Each row below holds a small network's activations on one record, seen along a few directions.
Each row is followed by the record's values for the fields Bazu, Dod, Dor, Rup, Sumil, Pesad, Mela.
Other fields move the rows too, some of them a lot.
Strong random noise was added to every row along 2 fixed directions; ignore it. To show where, here is one row again and again, with new noise each time:
[-144  124 -413  270  -70 -182  221  126 -253 -191 -214  140 -125    7
  -17  -62]
[  67  116 -675   85 -263  126  125  -98  -47 -165  -28  360  272  443
  283  125]
[  -1  148 -442  125 -103  -74  130  -43  -79 -165 -150  267  130  148
  220  -16]
[ -40  149 -397  160  -69 -129  148   -1 -118 -170 -183  226   55   70
  163  -49]

[  55 -141  419    7  128 -396 -112 -173  -91  -72 -177 -181 -251 -448
   23 -270] | (Bazu w2; Dod v2; Dor l2; Rup m1; Sumil y2; Pesad j6; Mela z1)
[ 104   80  -70 -161  -25  -49  -87  -51  286 -151  282  249  482  113
  315   90] | (Bazu w1; Dod v2; Dor l2; Rup m2; Sumil y2; Pesad j6; Mela z1)
[ 133   -9   36 -120   74  134   73  209  145   75  -18   85    2  -45
 -205    1] | (Bazu w2; Dod v2; Dor l1; Rup m2; Sumil y2; Pesad j4; Mela z1)
[  17   26  251  132  171 -218  127  140 -220  227 -245 -236 -390 -413
 -489 -269] | (Bazu w2; Dod v2; Dor l1; Rup m2; Sumil y2; Pesad j4; Mela z1)
[  97  181  220 -107  129 -210   -2   83  214 -189    9  151  118   31
  111  -29] | (Bazu w1; Dod v2; Dor l2; Rup m2; Sumil y2; Pesad j4; Mela z1)
[ 178  159  225 -279   48 -119   -4  -17  158 -188   -8  313  125  143
  513   73] | (Bazu w1; Dod v2; Dor l2; Rup m2; Sumil y2; Pesad j4; Mela z1)
[ -48 -335 -205  364 -319   56   83   28 -368  185   78 -301 -393  227
 -381  100] | (Bazu w2; Dod v2; Dor l2; Rup m2; Sumil y1; Pesad j6; Mela z1)
[  45   33    5 -244  -84  -10   18 -315  105  -22  -67  -23  147   33
  235 -119] | (Bazu w2; Dod v1; Dor l1; Rup m1; Sumil y2; Pesad j4; Mela z2)
[ -17  204 -756   46 -205  270  137  461  126 -178  179   73  226  370
 -166  308] | (Bazu w1; Dod v2; Dor l1; Rup m2; Sumil y1; Pesad j4; Mela z1)
[ 133  -52  -14  -18  227  326 -193 -247   57  315  282 -163   72 -202
 -184  -53] | (Bazu w2; Dod v2; Dor l1; Rup m2; Sumil y1; Pesad j1; Mela z2)
[-144   85 -162  232 -121 -246  -45   84 -285  105 -155  -71  -51 -122
 -211 -124] | (Bazu w1; Dod v2; Dor l2; Rup m1; Sumil y2; Pesad j6; Mela z1)
[-130 -283 -107   16  -61   -8  193  159 -365  -28  140 -225 -408   82
 -337  161] | (Bazu w2; Dod v2; Dor l1; Rup m2; Sumil y2; Pesad j4; Mela z1)
[  18  556 -227   61  258  -94  120   86   62  -60 -434   98  304 -382
 -121 -120] | (Bazu w1; Dod v1; Dor l1; Rup m2; Sumil y2; Pesad j4; Mela z2)
[ -59  110   88  -35   62 -455  -74 -407 -116 -149 -249 -142   -3    0
  236 -192] | (Bazu w1; Dod v1; Dor l2; Rup m1; Sumil y2; Pesad j4; Mela z2)
[ 151  -62  431 -107   56  -17 -243 -188  247  137  202  101  337   42
  528  -72] | (Bazu w1; Dod v2; Dor l2; Rup m2; Sumil y1; Pesad j6; Mela z1)
[   7   41  700 -401  238 -133   31 -288  362  138  225  209  144 -221
  423  -20] | (Bazu w2; Dod v1; Dor l2; Rup m2; Sumil y2; Pesad j1; Mela z1)
[  20  175  556 -136  307  346   41  133  426  194  284  100  275 -329
 -336  -66] | (Bazu w2; Dod v1; Dor l1; Rup m2; Sumil y2; Pesad j1; Mela z1)
[ 112   57  194 -272  138   83 -139 -341  310  197   -5   47  431 -271
  293 -323] | (Bazu w2; Dod v1; Dor l1; Rup m1; Sumil y2; Pesad j4; Mela z2)
[ 286  -51  197 -176   78  -72 -153 -276  237 -107   45   54  246 -170
  384   83] | (Bazu w2; Dod v2; Dor l2; Rup m2; Sumil y1; Pesad j6; Mela z1)
[   0  139   34 -364 -151   52  -49  112  234 -287  131  194  253  367
  350  173] | (Bazu w1; Dod v2; Dor l1; Rup m1; Sumil y2; Pesad j4; Mela z1)
[-113 -350  137  -39 -295   78  -33  -23 -148  201  301   28   -5  131
   -7   59] | (Bazu w2; Dod v2; Dor l2; Rup m1; Sumil y2; Pesad j6; Mela z1)
[ -55 -255  -81  167 -251 -249  -66 -261 -452  236 -138 -238 -293   13
 -195  -70] | (Bazu w2; Dod v2; Dor l2; Rup m1; Sumil y2; Pesad j6; Mela z1)
[ 160  -70   39  133   59   94   20 -196   84  130 -137   80  162 -110
  -61 -169] | (Bazu w2; Dod v1; Dor l2; Rup m2; Sumil y2; Pesad j6; Mela z2)
[-450 -320 -540  337 -241  461  284  487 -604  168  452 -258 -710  227
 -688  341] | (Bazu w2; Dod v2; Dor l1; Rup m2; Sumil y1; Pesad j1; Mela z2)
[ 166  -27  336   74  310 -240  -57 -293  101  153 -368   23   45 -468
  121 -357] | (Bazu w2; Dod v1; Dor l2; Rup m2; Sumil y2; Pesad j6; Mela z2)
[ 308  238  315 -216  237  161 -197   -8  383   37  180   92  461 -138
  400 -106] | (Bazu w1; Dod v2; Dor l1; Rup m2; Sumil y1; Pesad j4; Mela z1)
[ 200  441 -322  124   30  172 -300 -211  281   78  -96  138  363  -64
  162   25] | (Bazu w1; Dod v2; Dor l2; Rup m2; Sumil y1; Pesad j1; Mela z2)
[ 279 -117 -360 -107 -292  213  -40 -299  189 -131  229   75  307  458
  283  376] | (Bazu w2; Dod v2; Dor l2; Rup m2; Sumil y1; Pesad j6; Mela z1)
[  72  158  206  340  165  -91  -41  104 -320  265 -154 -164 -112 -264
 -443 -250] | (Bazu w1; Dod v2; Dor l2; Rup m2; Sumil y2; Pesad j4; Mela z1)
[  -7  -67 -318  249 -152   22  130  -46 -132   66 -174 -234 -246   67
 -166  -35] | (Bazu w2; Dod v1; Dor l2; Rup m2; Sumil y1; Pesad j4; Mela z2)
[-135  283 -245  213   72  278  -62  186 -214  195   78 -138 -100 -170
 -371   32] | (Bazu w1; Dod v2; Dor l1; Rup m2; Sumil y1; Pesad j1; Mela z2)
[-204 -215  257   -8  103  -62 -236  -29  -14  -93  233   57 -159   97
   86  -40] | (Bazu w1; Dod v2; Dor l2; Rup m1; Sumil y2; Pesad j1; Mela z2)
[ 449   47   67 -214   80   16 -170 -403  298  -43   56  244  425  -74
  297    3] | (Bazu w2; Dod v2; Dor l2; Rup m2; Sumil y2; Pesad j6; Mela z1)
[ -65 -487  162  -70  -26  -98  -67 -133 -193   40  218  -73  -89  -67
   -8   21] | (Bazu w2; Dod v2; Dor l2; Rup m1; Sumil y2; Pesad j6; Mela z1)
[-262   93  504  120  314   29  126  200  -85  227 -124 -313 -190 -531
 -539   42] | (Bazu w2; Dod v1; Dor l1; Rup m2; Sumil y1; Pesad j1; Mela z1)
[ 133  -25  -79   70  -37   91   54   23   83   -6  104  107  151  -80
 -230   46] | (Bazu w2; Dod v2; Dor l2; Rup m2; Sumil y2; Pesad j6; Mela z1)

Which values does each new row have?
[  60  -96  218  -68   89  216  -59 -147   26  103  -11 -101   91 -151
  -85 -238] | (Bazu w2; Dod v1; Dor l1; Rup m1; Sumil y2; Pesad j4; Mela z2)
[ 238  -87 -612   62 -314  343   59  -86   37  121  232  244  297  351
 -121  204] | (Bazu w2; Dod v2; Dor l2; Rup m2; Sumil y2; Pesad j6; Mela z1)
[-153  128  247  -95  207 -510   11  -25  200 -232 -231 -171 -130 -159
  125 -366] | (Bazu w1; Dod v1; Dor l1; Rup m1; Sumil y2; Pesad j4; Mela z2)
[ -11  302  170  324  224 -340  -19  234  -19 -150 -346 -184  -49 -447
 -258  -67] | (Bazu w1; Dod v2; Dor l2; Rup m2; Sumil y1; Pesad j6; Mela z1)
[ 444  -42  -12 -158 -173  415 -211 -455  233  455  284  -49  476  356
  167   13] | (Bazu w2; Dod v2; Dor l1; Rup m2; Sumil y1; Pesad j4; Mela z1)
[  31 -116  316  -12  255 -239  -69  -39 -203    5 -142 -314 -316 -462
 -281 -292] | (Bazu w2; Dod v2; Dor l1; Rup m1; Sumil y2; Pesad j4; Mela z1)
[-166 -300  253  196  108   24  -72 -166 -427  583  139 -392 -547 -152
 -479 -230] | (Bazu w2; Dod v2; Dor l1; Rup m2; Sumil y2; Pesad j1; Mela z2)
[-309 -228  183  140 -150   73  209  137  -61  -38  323 -109 -354   95
 -161  223] | (Bazu w2; Dod v1; Dor l2; Rup m2; Sumil y1; Pesad j1; Mela z1)
[  34  249 -297  188  -34 -439 -103 -142 -220 -199 -413 -123  -55 -124
 -151  -49] | (Bazu w1; Dod v2; Dor l2; Rup m1; Sumil y2; Pesad j6; Mela z1)
[-190   56 -306   57 -247  127  125  642  -59 -406   16   16 -253  392
 -283  163] | (Bazu w1; Dod v2; Dor l1; Rup m1; Sumil y2; Pesad j4; Mela z1)
[-125 -197  177  210   72 -186   -1 -166 -287   36 -360 -204 -210 -365
 -204 -231] | (Bazu w2; Dod v1; Dor l2; Rup m1; Sumil y2; Pesad j6; Mela z2)
[ 185  -77 -183  -59   15  208  101  -17  -42   45  159  -14   43  153
 -315  114] | (Bazu w2; Dod v2; Dor l1; Rup m2; Sumil y2; Pesad j4; Mela z1)
[  21  156 -670 -181 -267  117   58  200  -12 -444  143  152  135  437
   32  300] | (Bazu w1; Dod v2; Dor l1; Rup m1; Sumil y2; Pesad j4; Mela z1)
[-205 -255   82  222 -104 -341  128 -118 -313  -79 -254 -232 -483 -157
 -121 -244] | (Bazu w2; Dod v1; Dor l2; Rup m1; Sumil y2; Pesad j6; Mela z2)
[ 275  340 -187  -69   -3 -243 -123 -260  155   24 -215  272  411   18
  328   17] | (Bazu w1; Dod v2; Dor l2; Rup m2; Sumil y2; Pesad j6; Mela z1)
[-152 -376  -77  265 -377  144   16   -7 -522  337  319 -181 -290   91
 -352  -50] | (Bazu w2; Dod v2; Dor l2; Rup m1; Sumil y2; Pesad j6; Mela z1)
[-272 -218 -348  230 -368  225  134  425 -206 -224  418   20   -6  511
 -414  292] | (Bazu w1; Dod v2; Dor l2; Rup m1; Sumil y2; Pesad j6; Mela z1)
[-128  181 -200  179   44   71  193  281  -67 -221 -189 -122  -35   90
 -173   97] | (Bazu w1; Dod v1; Dor l1; Rup m2; Sumil y1; Pesad j4; Mela z2)
